A small network was trained on made-up records. Each row is its average activation on records with the value named, seen along a few directions.
Values that are neighbours, or in one group, have similar rows; names and order tell nothing.
(in the rows, 500 means zero)
Strong random noise was added to every row along 2 fixed directions; ignore it. To show where, here is one row again and again, with new noise each time:
[661 677 624 531 540 391 306 873 444 419 673 560 318 582]
[627 646 583 528 532 406 329 797 462 441 622 561 356 565]
[572 647 500 588 570 402 521 581 542 341 568 633 323 584]
[484 489 418 476 471 482 340 529 511 611 390 529 566 466]


F, 10 values:
f1: [417 435 477 410 491 374 475 308 581 639 414 445 646 345]
f10: [464 340 393 357 561 718 532 378 504 593 493 253 555 559]
f5: [480 570 585 623 461 429 450 636 474 512 510 377 653 360]
f3: [564 588 572 676 428 646 683 233 589 308 447 485 457 490]
f9: [695 608 762 483 527 392 351 893 199 533 608 601 258 575]
f4: [425 513 360 391 505 625 858 362 581 395 660 516 455 450]
f7: [457 318 496 433 540 532 600 579 689 618 591 493 480 434]
f6: [592 550 564 510 496 438 359 690 213 512 701 543 541 726]
f2: [379 469 304 440 498 462 386 364 586 638 289 567 618 429]
f8: [447 422 674 623 473 573 729 310 513 182 451 470 422 600]
The values of F form a star with 3 arms.
- List every value one step from f8, in the order listed. => f3
- List every value one step from f4, in the order listed. => f10, f7
- List every value one step from f6, in the order listed. => f9

J, 10 values:
j6: [580 571 630 497 447 479 274 703 470 620 496 357 536 397]
j10: [443 479 441 352 443 364 358 527 534 709 424 589 617 371]
j3: [544 584 500 603 570 506 531 391 430 238 569 577 406 720]
j7: [553 392 644 358 549 547 584 683 414 503 714 407 383 548]
j1: [336 348 315 505 550 468 526 248 744 523 203 539 573 424]
j4: [504 439 592 511 374 465 334 557 229 641 476 555 658 554]
j9: [514 529 257 397 601 489 443 509 535 670 513 586 472 551]
j5: [434 535 454 658 474 578 743 132 586 256 273 606 413 517]
j2: [443 338 436 400 446 699 533 408 577 635 508 327 671 427]
j8: [611 736 692 693 521 429 651 789 484 273 759 436 342 457]
The values of J form a star with 3 arms.
- List every value one step from j1, in the order listed. => j6, j10
- List every value one step from j4, in the order listed. => j3
- List every value one step from j2, in the order listed. => j7, j8

H, 11 values:
h11: [504 571 478 455 482 463 572 498 647 609 536 486 493 336]
h6: [477 424 594 425 444 550 513 433 495 492 521 363 567 501]
h2: [541 665 472 432 509 371 391 710 378 479 624 646 428 500]
h3: [455 445 367 427 628 360 571 394 579 521 436 655 381 615]
h9: [435 453 589 594 409 384 573 462 512 510 356 621 514 436]
h10: [509 540 435 550 501 537 326 552 637 445 405 527 513 491]
h4: [462 281 425 357 485 767 511 383 456 637 390 426 530 460]
h1: [550 574 562 529 468 509 245 587 421 535 402 370 524 485]
h7: [422 506 286 657 501 562 866  87 519 422 445 644 563 643]
h5: [526 532 559 557 615 485 691 646 582 306 742 396 418 511]
h8: [559 541 632 625 531 492 547 451 392 349 602 488 476 574]
The values of H form a tree with 2 forks.
- List every value one step from h5, in the order listed. => h11, h6
- List every value one step from h1, in the order listed. => h10, h8
- List every value one step from h3, in the order listed. => h2
